A small network was shown many inputs. Here are its activations along a few directions, one row for each input.
Each table varies a few parts of the input and shows all the possible inputs, shuffled.
A made-up example of a description, with smaller parts first: ring(5) and (point or line(11) or (values(3) and line(4))).
Shared parts are said once, and a part with two or three values counts as separate values.
(in the rows, 128 means zero)

Other details of the inputs shift rows strongly along two fixed directions, in all tables alike. That doesn't count.

Rows:
row 1: [120 118 110 107  96 136 130 144 119 140 109 133]
row 2: [110 116 115 120 114 152 158 142 105 125  89  97]
row 3: [165 146 114 141 139 128 137  47 130 147 147 167]
row 4: [142 126 166 117 136 129  59 153 193 129 193 197]
row 5: [150 129 104 153 130 126 208  57  71 132  85  78]
row 6: [137 128 119 122 117 135 127 125 135 134 121 135]
row 7: [152 130 136 149 138 126 129 102 118 126 129 122]
row 8: [124 128 117 141 128 149 155 112 120 118 129 121]
row 9: [135 198 122 166 149  73 141  50 140 146 170 115]
row 10: [120 112 125 128 113 133 178 146  91 118  85  68]
row 11: [155 129 129 157 155 128 131  79 121 123 140 132]
row 12: [181 139 120 132 130 108 114  58 113 162 139 162]
row 13: [103  95 149 108 121 139 107 211 125 115  90  88]
row 14: [120 118 181 111 153 138  40 184 202 112 215 204]
row 15: [ 81 106 144 111 111 159 114 219 145  96 128 108]
row 16: [138 118 153 131 154 131  89 141 145 129 155 153]
row 17: [112  99 124 100  99 124 136 175 110 136  89  99]
row 18: [ 77 186 101 146 154  40 138 133 119 126  92 119]
row 19: [162 144 117 115 121 121 101  79 144 154 169 193]
row 20: [ 86 102 142 108 118 152 114 220 145  98 129 105]
row 21: [140 133 113 142 141 138 155  88 118 125 141 131]
row 22: [106 116 117 112  98 149 154 151 106 125  73  90]
Description of these inputs: values(2) or (line(4) and line(5)).
Question: What sort of input is row 9?
Answer: values(2)
Question: Change only the line(4) part in row 6. List by row number the other rows that result.
Answer: row 4, row 13, row 22
Question: Change only the line(5) part in row 21. List by row number the other rows that result.
Answer: row 3, row 6, row 19, row 20

Rows:
row 23: [103 119 116 124 121 133 158 153 107 117  91  91]
row 24: [110 121 114 124 117 133 154 148 107 125  95  88]
row 25: [100 130 124 115 118 119 126 165 131 125 113 117]
row 26: [112 132 122 122 122 124 130 146 127 126 110 123]
row 27: [161 151 137 146 135 131 123  71 146 137 174 155]
row 28: [157 177 102 147 128 106 137  40 129 155 147 158]
row 29: [129 138 104 135 115 126 178  96  96 136  98  86]
row 30: [124 112 124 131 126 146 154 138 104 122 100  84]
row 31: [104 137 139 121 122 130 102 172 153 121 142 129]
row 32: [106 126 107 127 122 127 156 140 107 123  96  96]
row 33: [103 144 139 117 133 118  72 171 175 124 169 172]
row 34: [156 139 107 144 130 127 161  61 102 139 109 134]
row 35: [182 142 124 143 138 127 119  46 130 149 156 179]
row 36: [159 149 126 126 130 109  91  86 149 155 160 185]
row 37: [142 162 126 140 136 116 112  82 156 136 178 173]
row 38: [160 143 127 128 129 115 106  84 141 150 151 174]
row 39: [141 131 128 138 140 135 120 109 130 125 130 152]
row 40: [ 88 138 163 133 167  98  64 199 177 103 170 148]
row 41: [126 131 151 108 124 120  70 157 175 132 175 186]
row 42: [165 128 134 127 136 127  96  89 147 143 171 188]
row 43: [159 117 152 124 140 139  77 121 158 134 173 186]
row 44: [138 119 142 130 135 145 112 134 138 123 140 138]
row 45: [116 115 152 124 144 144  85 170 163 110 170 158]
row 46: [119 115 110 117 109 129 157 139  98 132  85  94]
row 47: [115 118 116 131 129 138 148 142 107 120  96  99]
row 48: [140 121 102 124 113 123 162 102  90 145  83 102]
row 49: [ 90  97 135  93 105 131 111 221 127 124  92  97]
row 50: [125 132 135 129 134 132 113 133 145 119 141 155]
row 51: [ 78  99 158 108 142 107  84 246 142 109 112  97]
row 52: [116 143 123 122 125 117 109 140 141 132 127 147]
row 53: [109 100 143 103 117 141  96 201 140 124 122 119]
row 54: [145 131 131 140 133 141 136 100 130 129 149 127]
row 55: [140 135 109 138 131 126 155  83 111 133 125 131]
row 56: [136 129 106 125 109 117 171  98  92 143  84 102]
row 57: [159 146 119 142 138 121 132  61 130 138 151 171]
row 58: [142 113 145 116 133 136  83 142 154 131 164 172]
row 59: [157 156 150 148 166  80  85  80 157 140 184 185]
row 60: [138 122 127 135 132 141 139 117 115 124 108 126]
row 61: [112 122 136 123 130 140 114 154 148 114 156 140]
row 62: [150 119 127 145 123 154 172  98  95 128 103  76]
row 63: [127 159 108 160 147  81 184  74  87 134  90  75]
row 64: [106  93 127 106 109 138 149 177 108 119  94  92]
row 65: [166 141 138 131 136 120 103  72 153 142 182 195]
row 66: [116 125 117 131 119 135 160 132 108 122 106  88]
row 67: [143 152 113 133 123 110 139  83 121 144 117 144]
row 68: [117 117 123 131 123 143 162 137 106 117 101  88]
row 69: [127 130 120 129 122 132 139 128 116 130 105 111]
row 70: [132 105 127 119 123 140 127 146 113 131  99 116]
row 71: [120 132 112 128 123 126 143 125 115 128 104 120]
row 72: [122 129 121 129 127 130 140 122 128 124 139 126]
row 73: [144 100 134 119 120 146 127 140 113 136 110 107]
row 74: [116 131 121 125 110 125 159 133 111 128  99  90]
row 75: [ 84  92 147 112 119 158 124 224 132  98 116  79]
row 76: [130 145  97 138 118 118 175  90  91 139  81  94]
row 77: [159 140 119 148 132 131 159  57 114 135 142 133]
row 78: [135 103 134 119 120 142 138 138 114 127 112 117]
row 79: [125 151 123 127 121 115 129 111 140 134 143 141]
row 80: [114 143 157 149 161 103 105 147 150 111 155 120]
row 81: [127 139 130 134 125 130 133 122 132 126 132 121]
row 82: [115 123 125 129 129 137 136 143 125 119 125 113]
row 83: [ 94 126 139 116 130 133  94 185 164 111 164 144]
row 84: [117 123 134 131 124 141 147 141 124 114 121 104]
row 85: [112 107 137 106 112 137 119 179 131 125 118 112]
row 86: [163 137 145 150 145 144 122  78 144 125 172 160]
row 87: [107 127 116 127 118 132 165 138 110 119 102  91]
row 88: [141 125 114 146 126 142 179  90  90 126  94  88]
row 89: [161 119 149 127 135 141  95 110 150 136 173 166]
row 90: [103 123 151 100 123 123  60 198 178 124 169 172]
row 91: [125 149 115 153 149  87 161 101  92 131  79  87]
row 92: [ 84  80 144  95 111 150 116 235 129 106 104  94]
row 93: [157 144 100 147 131 121 176  44  96 141 113 128]
row 94: [118 108 153 107 129 137  79 183 162 120 155 160]
Question: Describe the family of inputs behind these rows.
Answer: line(6) and (point or line(11))
Question: The inputs of row 57 and row 77 match in every part but the line(6) part. If row 67 is changed in the same way as row 57 into row 77, which row does it become?
Answer: row 74
Question: The inputs of row 36 and row 33 match in every part but the line(6) part. If row 58 is changed in the same way as row 36 into row 33, which row does it become?
Answer: row 93
Question: Change only the line(11) part in row 28. List by row number the other rows that result.
Answer: row 29, row 37, row 54, row 61, row 68, row 72, row 79, row 82, row 83, row 87
Question: Which other rows agree with row 90 in the line(6) part? List them by row number.
Answer: row 35, row 41, row 46, row 56, row 59, row 64, row 65, row 78, row 85, row 89, row 92
Question: A walk changes only the line(6) part. It starts at row 80 and steps to row 63. List the rest of the walk in order.
Answer: row 40, row 91, row 59, row 51

Rows:
row 95: [103 116 127 106 115 117 123 174 120 134  95 113]
row 96: [110 127 120 104 109 114 117 163 125 137 107 125]
row 97: [150  92 126 115 103 198 144 124 122 123 130 136]
row 98: [146 126 131 135 138 114 120 110 118 137 120 137]
row 99: [127 137 141 139 129 126 135 129 130 124 133 101]
row 100: [142 129 170 131 166 125  55 144 182 122 201 185]
row 101: [185 159 121 143 146  99 104  32 141 164 165 199]
row 102: [107 102 137 112 126 120 113 189 124 119 103 109]
row 103: [108 106 148 119 133 127 115 191 127 115 106  97]
row 104: [195  99 136 118 110 168 119  72 125 151 152 168]
row 105: [104 122 133 138 135 141 136 157 129 108 137  96]
row 106: [136 132 123 147 146 133 154 101 110 123 115 105]
row 107: [108 111 139 128 131 130 130 171 120 117 120  84]
row 108: [151 163 106 165 127 128 196  40  96 134 112  89]
row 109: [ 91 112 142 119 129 127 134 186 131 106 125  94]
row 110: [ 96 109 135 123 130 137 121 187 126 107 107 109]
row 111: [101 140 152 104 131 129  36 190 207 115 210 216]
row 112: [114 119 130 125 132 128 117 156 134 114 126 132]
row 113: [137 136 122 145 137 128 154 101 110 123 110 110]
row 114: [111 144 105 115 105 121 136 132 134 136 121 133]
row 115: [117 139 108 146 128 128 193  95  98 117 108  87]
row 116: [150 160 115 138 132 114 122  61 139 146 153 183]
row 117: [126 129  92 132 117 122 182 100  80 138  64  85]
row 118: [158 162 111 125 117  99 115  66 142 162 152 178]
Question: The inputs of row 99 and row 108 match in every part but one. If row 101 is changed in the same way as row 99 into row 108, which row does it become?
Answer: row 117
Question: Describe the family of inputs behind these rows.
Answer: values(2) and (point or line(11))
Question: Change only the values(2) part in row 103. List by row number the other rows that result.
Answer: row 113
